A small network was shown many inputs. Here are its activations along a few directions, one row for each input.
Each table varies a few parts of the input and shows all the possible inputs, shuffled.
Descriptions start from the smaller parts, as in this example, which fits no table here: one of 4 places along a line, together with either a single point or one of 9 places around a ring or (one of 2 separate values, together with one of 5 places around a ring).
Shared parts are said once, and a part with two or three values counts as separate values.
In the rows, 128 means zero.

Other details of the inputs shift rows strongly along two fixed directions, in all tables alike. That doesn't count.

Rows:
r1: [153 142  98 167 179  76  70  87  75  97  92 184  56 109  72 162]
r2: [189  83 184  81 149 129 182 120  86 163 104  83 172 210 121 123]
r3: [162 160 102 148 172  98  87 117 118 124  80 151  68 122  84 154]
r4: [178  87 163 111 160  92 160  92 114 130 102 107 121 180 123 142]
r5: [174  54 169 118 154 123 184 115 120 100 115 111 173 201 136 129]
r6: [166 138 119 160 179  71  90  65 102  99  87 155 111 164  83 143]
r7: [176  93 168 103 138 125 146 101  73 131 107 110 174 195 110 127]
r8: [ 80 159  75 164 121 130 103 160 168 103 177 161  83  53 144 137]
r9: [142 146 143 105  95 162 123 138 125 141 128 118 175 144 120 123]
r10: [126 119 151  84  80 151 166 155 150 171 158  97 132 126 162 110]
r11: [157 101 168 132 145 137 170 126 141 107 121 106 199 205 132 120]
r12: [130 152 145 123  96 145 131 119 137 146 141 115 176 150 132 115]
r13: [ 15 113 155 113  90 159 129 104 131 129 131 111 175  66 179 117]
r14: [118 150 111 125  89 189 139 193 154 132 145 128 155 113 135 112]
r15: [ 56 121  60 161 189  81  66  74 100 122  62 155  23  37 127 137]
r16: [174 106 201 108 152 113 170  98 135 149 106  80 192 224 124 126]
r17: [115 135 101 131 105 174 131 184 128 125 150 143 113 102 137 116]
r18: [161 103 120 123 130  95 124  91  98 120 113 136 114 151 115 129]
r19: [114 139 112 133 103 106 106 117 127 133 157 126 126 108 134 123]
r20: [ 58 102  36 182 199  95  83  86 101  77  71 179  43  36 117 131]
r21: [ 87 133 194  89  51 169 155 150 166 136 193 111 188 114 170 122]
r22: [167 116 127 145 161 134 129 140 125  94  97 141 143 159 107 133]
r23: [163 141 122 111 132 133 126 142 122 157  99 114 123 148 106 127]
r24: [ 90 204  81 140  88 138  97 162 167 168 152 144  67  66 132 119]
r25: [ 94 177  60 164  99 151  99 176 162 122 152 161  81  72 130 110]
r26: [144 104  80 141 131 125 138 139 122 112 129 151  86 113 129 119]
r27: [164 140 147 133 151 119 104 101 110 109  97 140 151 158  97 144]
r28: [104 164 153 111 111 153 128 165 143 155 157 133 108  91 140 138]
r29: [176  54 145 122 155 110 178 117 110 119 123  87 187 206 135 113]
r30: [ 36 178 188  80  28 199 162 200 220 183 243  78 189  73 207 118]
r31: [ 85 180  74 135  95 119 100 156 157 159 170 132  59  51 147 126]
r32: [175  95 109 160 199  97 121 113  85  86  88 164  91 155  90 144]
r33: [ 97 137 162 120  96 126 128 121 150 126 178 113 170 122 149 135]
Each input here is: one of 3 separate values, together with either a single point or (one of 2 separate values, together with one of 5 places around a ring).
Changing only the choice among 3 separate values turns r12 into r25. The same change can be made to r9. Which row results?
Answer: r14
List by row number the other rows that have the choice among 3 separate values in common with r28.
Answer: r2, r3, r4, r10, r15, r16, r23, r24, r30, r31
Which other rows does r5 become when the choice among 3 separate values takes its other values? List them by row number.
Answer: r4, r21
Which other rows does r7 become when the choice among 2 separate values takes its other values? List them by row number.
Answer: r1

Rows:
r34: [ 92 138  99 148  95 129 130 160 174 100 210 155  95  69 165 130]
r35: [ 88 165 130 136  86 157 110 151 165 116 168 128 188 103 146 120]
r36: [119 123 121 143 148 100 100  60 102 113  74 147 123 126 107 131]
r37: [145 108 170 107 133 112 140  75 119 146  86 104 144 169 128 123]
r38: [130  58 138 114 159  70 160  74 111 129 120  88 105 153 153 125]
r39: [144  99  95 145 161  57 127 108 129 116 143 141  48 121 134 140]
r40: [ 89 146 205 101  91 206 168 184 177 124 175 110 212 123 160 135]
r41: [ 62 195  84 145 102 140  84 143 136 156 153 149  82  50 133 123]
r42: [177  91  86 154 158 152 156 167 124  90 105 146 126 155 112 118]
r43: [173 141 126 130 151  90 117 120 146 135 120 117 120 165 109 136]
r44: [178 121 154 123 144 102 133  99 130 129  98 133 125 184 110 133]
r45: [132 103  37 183 168 135 102 151  99  79  90 181  79 100 103 121]
r46: [ 28 132  82 142 102 116 106 116 145 119 176 147  78  23 170 124]
r47: [165 108 163  98  99 144 139 127  86 132 136 121 187 173 117 127]
r48: [103 192 116 146  78 162 103 156 179 109 165 175 117  85 130 130]
r49: [151 114 180 112 172 122 145 123 125 131  99 115 138 163 123 148]
r50: [135 113 173 127 112 142 138  98 125 101 117 131 204 172 129 119]
r51: [168 123 132  94 122 103 119 106  85 169 105 111  93 141 109 135]
r52: [194 133 144 128 159  97 141 129 117 157 118 112 114 196 104 133]
r53: [126  75 103 161 164  78 122  83 103  75 135 152 114 127 136 132]
r54: [ 91  96 192 107 157 144 146  91 103 127  92  97 194 134 137 136]
r55: [171  78 128 113 139 157 191 180 133 139 110 104 146 178 138 110]
r56: [115  88  56 151 170 132 125 124  94 105  68 146  91  98 114 110]
r57: [ 92 157 179 112  63 197 159 182 157 154 196 101 220 142 162 107]
r58: [148 124 169 101 131 125 155 118 118 181 121  75 149 178 132 118]
r59: [200 139 116 110 136  92 110 124  96 150 114 141  74 150  92 141]
r60: [118  99 173 134 168 139 131 107 100  91  96 132 179 150 120 143]
r61: [109 150  72 162 163  78  66  78 113 113  93 147  90  90  99 138]
r62: [101 155 120  99  79 147 106 130 106 160 145 131 123  81 131 125]
r63: [ 98 151 165  95  82 148 142 138 174 173 158  72 178 124 162 117]
r64: [ 78 131  72 124 104 170 142 191 148 152 124 125  77  60 154 105]
r65: [134 198  85 130  73 153  86 182 141 132 179 178  65  65 109 137]
r66: [187 128 144 139 145 113 138 122 146 103 128 114 180 195 107 137]
r67: [170 174  73 175 159  98  90 139 123 110 128 171  57 132  80 141]
r68: [ 70 134 198  90 108 173 154 143 150 163 134  86 168 103 166 133]
Changing only one part turns r62 into r51. The same change can be made to r54. Which row results?
Answer: r68
What is each input in this table made of?
Answer: one of 5 places around a ring, together with either one of 2 separate values or one of 5 places along a line
